A small network was trained on invented records. Each row is its activation on one of them, seen along a few directions.
Here are examples, each followed by its value of one field, T.
The largest differences between rows may come from other fields.
(in the rows, 500 means zero)
Random noise pushes rows far along 2 fixed directions. That doesn't count. These rows show it; they differ only by the noise:
[569 506 533 495 506 499 443 465 494 507 469 460 443 497 470 435 454 515
 547 529]
[782 620 539 479 461 506 320 391 439 573 443 361 322 440 347 316 246 422
 606 581]
[457 453 569 439 512 428 512 488 486 451 494 538 542 585 526 520 626 596
 537 473]
[578 509 522 514 509 519 437 467 502 516 464 448 427 477 467 423 427 501
 543 539]

[451 538 532 526 584 518 481 559 554 474 469 504 518 450 509 486 513 514
 520 539] => t9
[326 469 415 660 595 646 593 548 599 446 533 452 474 397 630 584 512 503
 465 543] => t11
[469 507 510 531 461 480 530 510 484 424 510 492 556 508 501 514 547 525
 451 495] => t13
[285 406 579 524 563 481 583 574 565 410 561 657 677 527 643 636 710 662
 531 458] => t3
[613 589 485 379 451 445 449 447 415 516 483 430 500 530 466 512 429 475
 551 455] => t6
[565 552 556 370 449 474 451 409 502 508 515 426 440 510 413 435 362 443
 601 526] => t5
[588 515 478 291 374 340 530 421 301 506 488 546 579 646 413 493 665 508
 374 387] => t7
[669 635 699 334 449 347 367 424 413 491 519 487 476 597 382 436 490 562
 721 508] => t5
[412 600 588 438 557 557 498 481 641 438 494 531 509 498 558 486 465 501
 718 607] => t4
[507 575 696 343 517 345 452 431 382 403 500 643 566 638 494 545 662 583
 650 455] => t10
[490 530 565 449 535 499 430 512 518 446 457 524 542 462 540 535 576 587
 619 510] => t6
[472 638 630 556 586 564 443 545 641 454 479 551 491 470 572 465 499 562
 746 625] => t4
[655 649 547 480 505 511 393 413 412 507 474 458 364 469 474 413 283 388
 607 529] => t10
[232 436 448 768 675 765 504 672 758 484 488 555 495 303 697 560 533 515
 531 595] => t2
[505 499 369 588 450 650 513 460 543 498 483 355 420 357 459 425 260 343
 374 568] => t13
[507 573 527 489 445 523 483 528 513 501 506 543 496 464 507 487 546 504
 530 501] => t7
[725 588 528 436 466 540 396 452 432 482 505 434 410 477 391 429 408 439
 496 547] => t8
[453 544 374 700 594 720 463 564 640 573 489 415 370 315 599 467 294 372
 485 576] => t2
[485 507 377 561 503 615 526 408 552 509 529 387 416 393 423 503 362 380
 432 565] => t11
[393 365 440 283 392 301 667 448 402 450 569 590 626 644 469 615 705 462
 356 368] => t12
[449 465 396 642 573 742 543 595 604 457 518 429 410 364 645 519 387 424
 394 573] => t8
[379 508 553 522 624 505 478 565 571 406 440 539 517 439 588 500 567 597
 560 550] => t9
[518 502 387 599 517 621 531 502 555 585 477 407 405 370 574 476 331 425
 402 574] => t1
[628 440 368 524 433 479 511 472 411 575 474 453 441 444 407 442 445 348
 346 487] => t12
[631 618 599 257 390 271 481 388 332 519 539 489 529 658 455 531 536 539
 559 461] => t1
[438 480 612 420 487 366 529 487 459 441 572 627 663 600 535 592 677 626
 540 427] => t3

Which value of T does each new row have?
[532 616 574 470 516 489 456 502 529 466 471 543 504 558 487 478 502 536
 661 578] => t4
[833 744 643 377 437 441 282 376 405 550 485 329 288 463 355 319 159 423
 765 576] => t5
[574 558 571 578 556 604 402 513 594 509 475 444 386 378 482 404 350 510
 648 592] => t5
[405 451 570 552 584 549 507 548 608 438 489 541 496 464 591 505 562 612
 589 534] => t5
[381 516 623 364 507 362 584 482 396 402 552 637 622 689 589 637 699 560
 564 397] => t10
[426 519 461 443 513 538 474 465 559 515 523 497 495 487 498 520 459 413
 516 516] => t2
[616 557 493 587 497 572 400 481 502 562 520 461 450 389 441 419 306 443
 544 563] => t3
[426 470 530 514 507 491 555 532 553 492 515 568 556 486 562 573 603 585
 486 530] => t1
[497 443 482 446 431 413 543 485 432 519 514 505 552 634 431 534 586 508
 418 436] => t5
[700 540 481 363 349 347 453 386 313 574 493 421 477 661 285 445 449 436
 441 443] => t5
[528 438 295 647 485 608 574 541 521 585 494 407 379 341 533 462 324 309
 339 513] => t12
[252 379 508 695 636 669 581 636 721 453 500 555 529 394 689 557 596 591
 515 544] => t5
[640 414 333 461 366 384 553 447 339 584 496 474 495 548 352 478 508 337
 254 422] => t12
